Look-ups in named tables: a row name and a column name give one cell, copied from the table.

Bugogep
|  | Voru | Zab | Tuzilep | Fazale |
|---|---|---|---|---|
| Beg | 88.02 | 45.78 | 67.76 | 32.87 |
| Zor | 41.24 | 57.57 | 60.54 | 18.24 |
| Ses | 56.18 | 57.35 | 61.09 | 56.58 |
| Bisepez | 39.16 | 58.92 | 40.75 | 58.79 |
| Nuv | 66.58 | 46.82 | 37.96 | 8.02 |
| Batuba | 34.76 | 88.35 | 15.49 | 75.84 |
| Dapes | 52.86 | 70.57 | 24.08 | 75.41 |
| Dob | 90.86 | 71.22 | 84.49 | 95.12 |
| Suvina | 69.97 | 20.10 | 85.26 | 35.81 |

Voru of Suvina = 69.97
Tuzilep of Zor = 60.54
Voru of Dob = 90.86
Zab of Beg = 45.78
Fazale of Bisepez = 58.79
Tuzilep of Batuba = 15.49
Fazale of Suvina = 35.81
Voru of Bisepez = 39.16
Zab of Batuba = 88.35
Zab of Dob = 71.22
Tuzilep of Ses = 61.09
Tuzilep of Dob = 84.49
Zab of Ses = 57.35
Fazale of Dapes = 75.41
Voru of Dapes = 52.86
Tuzilep of Beg = 67.76
Voru of Batuba = 34.76
Row with the largest Voru: Dob

Vofurad:
fields: Loso, Ruzevat
Dobebez: [85420, 41265]
Fatas: [83509, 30406]
Bug: [78192, 62070]
Tes: [36274, 68121]
Valo: [41741, 41979]
Fusezum: [43447, 19949]

Bug, Ruzevat => 62070
Bug, Loso => 78192
Tes, Ruzevat => 68121
Fatas, Loso => 83509
Dobebez, Loso => 85420
Fusezum, Loso => 43447
Row with the largest Loso: Dobebez

Fifi =
,Val,Potolur,Pesik,Tak,Zupe
Rus,42239,43690,58820,36455,20886
Ras,51211,74961,52050,62303,30505
Lalokis,43167,45309,59441,37510,19513
Sed,60506,54460,42810,63161,77561
Zatura,43014,52861,55044,40585,24670

Rus, Zupe -> 20886
Zatura, Potolur -> 52861
Lalokis, Zupe -> 19513
Ras, Tak -> 62303
Rus, Tak -> 36455
Sed, Val -> 60506
Rus, Potolur -> 43690
Zatura, Zupe -> 24670
Lalokis, Potolur -> 45309
Lalokis, Pesik -> 59441
Sed, Tak -> 63161
Ras, Pesik -> 52050
Lalokis, Tak -> 37510
Which row has the largest Potolur? Ras

Nomi:
|  | Dop | Ditovo | Pavafo | Luzi | Sotur | Bav | Vipo | Zuvebav | Tes |
|---|---|---|---|---|---|---|---|---|---|
| Vebik | 110 | 143 | 138 | 135 | 128 | 141 | 109 | 143 | 134 |
| Kaleg | 35 | 174 | 138 | 136 | 110 | 166 | 57 | 147 | 139 |
| Kefosi | 106 | 171 | 116 | 122 | 128 | 156 | 151 | 99 | 137 |
| Kevozab | 91 | 186 | 109 | 120 | 125 | 165 | 155 | 84 | 138 |
| Nobemim | 147 | 132 | 140 | 123 | 125 | 128 | 125 | 148 | 124 |
| Fimi | 82 | 165 | 127 | 136 | 126 | 157 | 114 | 121 | 141 |
| Durok | 102 | 156 | 130 | 135 | 130 | 149 | 128 | 125 | 140 |
| Kekuzu | 140 | 151 | 124 | 120 | 128 | 138 | 154 | 114 | 128 |
| Daf | 185 | 137 | 130 | 87 | 103 | 113 | 151 | 135 | 100 |
| Gefi | 187 | 113 | 160 | 71 | 71 | 89 | 75 | 203 | 74 |
| Zovu | 42 | 201 | 109 | 129 | 119 | 182 | 122 | 88 | 146 |
| Madib | 146 | 129 | 144 | 118 | 117 | 122 | 118 | 156 | 119 |

Zuvebav of Kaleg = 147
Dop of Vebik = 110
Vipo of Fimi = 114
Pavafo of Zovu = 109
Bav of Nobemim = 128
Pavafo of Kekuzu = 124
Tes of Kefosi = 137
Bav of Kevozab = 165
Luzi of Kefosi = 122
Zuvebav of Kefosi = 99
Bav of Kaleg = 166
Pavafo of Daf = 130
Bav of Gefi = 89
Dop of Kaleg = 35
Luzi of Madib = 118
Vipo of Durok = 128

Kegibi:
         Mev  Tabuni  Kevevav  Lagul  Kasak
Zonobi    25      28       48     81     63
Bog       90       9       56     75      6
Fazaza    91      26       31     93      4
Rupom     56      69       61     45     26
Dof       64      55       28     46     60
Pas       81      15       76     15     59
Duk       58      72       61     34     27
Pofo      27      66       32     49     46
Sel       85      19       56     57     21
Bov       74      39       31     78     28
Momokuz    6      79       31     49     61

Mev of Zonobi is 25
Mev of Fazaza is 91
Mev of Duk is 58
Kevevav of Duk is 61
Kasak of Bog is 6
Mev of Pas is 81
Tabuni of Rupom is 69
Kevevav of Pas is 76
Tabuni of Sel is 19
Kasak of Fazaza is 4
Lagul of Duk is 34
Tabuni of Pofo is 66
Lagul of Fazaza is 93
Kevevav of Bov is 31
Lagul of Bov is 78

Ravazu:
|  | Vaf | Dudi | Zur | Dum | Zek |
|---|---|---|---|---|---|
| Vuk | 0.7 | 0.1 | 0.4 | 0.8 | 0.6 |
| Til | 0.5 | 0.3 | 0.6 | 0.2 | 1.0 |
| Sovel | 0.3 | 0.7 | 0.6 | 0.2 | 1.0 |
| Nonoba | 0.7 | 0.1 | 0.5 | 0.7 | 0.6 |
| Ser | 0.5 | 0.2 | 0.6 | 0.3 | 0.9 |

What is the Vaf of Sovel in Ravazu? 0.3
What is the Dum of Ser in Ravazu? 0.3
What is the Dum of Sovel in Ravazu? 0.2
What is the Zur of Nonoba in Ravazu? 0.5
What is the Vaf of Vuk in Ravazu? 0.7
What is the Dudi of Vuk in Ravazu? 0.1
What is the Dudi of Nonoba in Ravazu? 0.1

Zim
|  | Terib | Mupimi |
|---|---|---|
| Tivu | 71981 | 56280 |
| Sepo | 54058 | 29594 |
| Pekopug | 47809 | 9564 |
| Kavatuz | 70000 | 16560 |
| Lozeg | 90898 | 32277 |

What is the Terib of Kavatuz in Zim?
70000
What is the Terib of Pekopug in Zim?
47809
What is the Terib of Sepo in Zim?
54058
What is the Mupimi of Kavatuz in Zim?
16560
What is the Mupimi of Lozeg in Zim?
32277
What is the Terib of Lozeg in Zim?
90898
What is the Terib of Tivu in Zim?
71981
What is the Mupimi of Pekopug in Zim?
9564
What is the Mupimi of Tivu in Zim?
56280
What is the Mupimi of Sepo in Zim?
29594

Bavini.tsv
	Navun	Zuredam	Legimag
Lugon	651	273	370
Pog	399	302	566
Fule	373	302	587
Las	823	230	193
Gupap	248	292	756
Bim	305	299	661
Nese	392	302	571
Zer	303	299	664
Leza	430	301	542
Zesu	541	290	464
Runiv	596	282	420
Kerunul	598	282	418

What is the Navun of Nese in Bavini? 392
What is the Navun of Zesu in Bavini? 541
What is the Legimag of Nese in Bavini? 571
What is the Zuredam of Runiv in Bavini? 282
What is the Navun of Bim in Bavini? 305
What is the Zuredam of Gupap in Bavini? 292
What is the Navun of Pog in Bavini? 399
What is the Zuredam of Bim in Bavini? 299
What is the Legimag of Runiv in Bavini? 420
What is the Legimag of Fule in Bavini? 587

Bevif =
	Gagapuv	Sof
Bip	0.6	0.9
Kod	0.8	0.5
Kazub	0.4	0.5
Rut	0.6	0.9
Bemat	0.5	0.1
Dadi	0.7	0.9
Bubagar	0.6	0.5
Pas	0.5	0.3
Pupe	0.5	0.7
Vam	0.9	0.5
Vesebil	0.5	0.2
Tok	0.6	1.0
Kiv	0.3	0.3

Sof of Pas: 0.3
Gagapuv of Pas: 0.5
Gagapuv of Rut: 0.6
Sof of Vesebil: 0.2
Gagapuv of Bip: 0.6
Sof of Vam: 0.5
Gagapuv of Kiv: 0.3
Gagapuv of Pupe: 0.5
Sof of Pupe: 0.7
Sof of Rut: 0.9
Gagapuv of Vam: 0.9
Gagapuv of Dadi: 0.7
Sof of Tok: 1.0
Gagapuv of Kod: 0.8
Sof of Kiv: 0.3
Sof of Kod: 0.5

Zaku =
         Bim  Pela
Fidumu   134   149
Vuretir   29   175
Tof      196   161
Vun      226   135

Vuretir, Bim: 29
Vuretir, Pela: 175
Vun, Bim: 226
Fidumu, Bim: 134
Fidumu, Pela: 149
Vun, Pela: 135

Zumosog =
	Lod	Bezufop	Rom	Vamimed	Lir	Zoleden	Pepezo	Dobo	Zaf	Mar
Bedifin	63590	81210	49075	10025	68877	61926	47124	70312	36676	64253
Tanurus	32789	77464	44015	40158	82868	74480	83682	71499	76141	87609
Bakepob	35292	82195	94230	50077	64629	70278	75466	62175	60013	65130
Fivapu	45272	68020	20720	79988	52277	61475	84642	47638	75170	50916
Tif	49473	64800	25276	79317	46580	45822	39581	64016	23536	82408
Vig	36271	68594	30892	88141	47323	46246	24692	68386	3978	91182
Nov	86686	53194	19530	61671	44522	43844	74836	58213	73684	63279
Tof	52443	55819	47772	82507	72079	60017	32244	71986	72407	47535
Zikul	44627	65542	20043	85814	56721	59149	83417	46188	78693	50740
Rad	62104	57974	33213	70719	96831	66271	53660	55767	84591	55653

What is the Zoleden of Tanurus in Zumosog?
74480
What is the Lod of Rad in Zumosog?
62104
What is the Dobo of Nov in Zumosog?
58213
What is the Dobo of Vig in Zumosog?
68386
What is the Lir of Tof in Zumosog?
72079
What is the Dobo of Bakepob in Zumosog?
62175
What is the Mar of Rad in Zumosog?
55653
What is the Vamimed of Bakepob in Zumosog?
50077
What is the Rom of Bedifin in Zumosog?
49075
What is the Zoleden of Fivapu in Zumosog?
61475

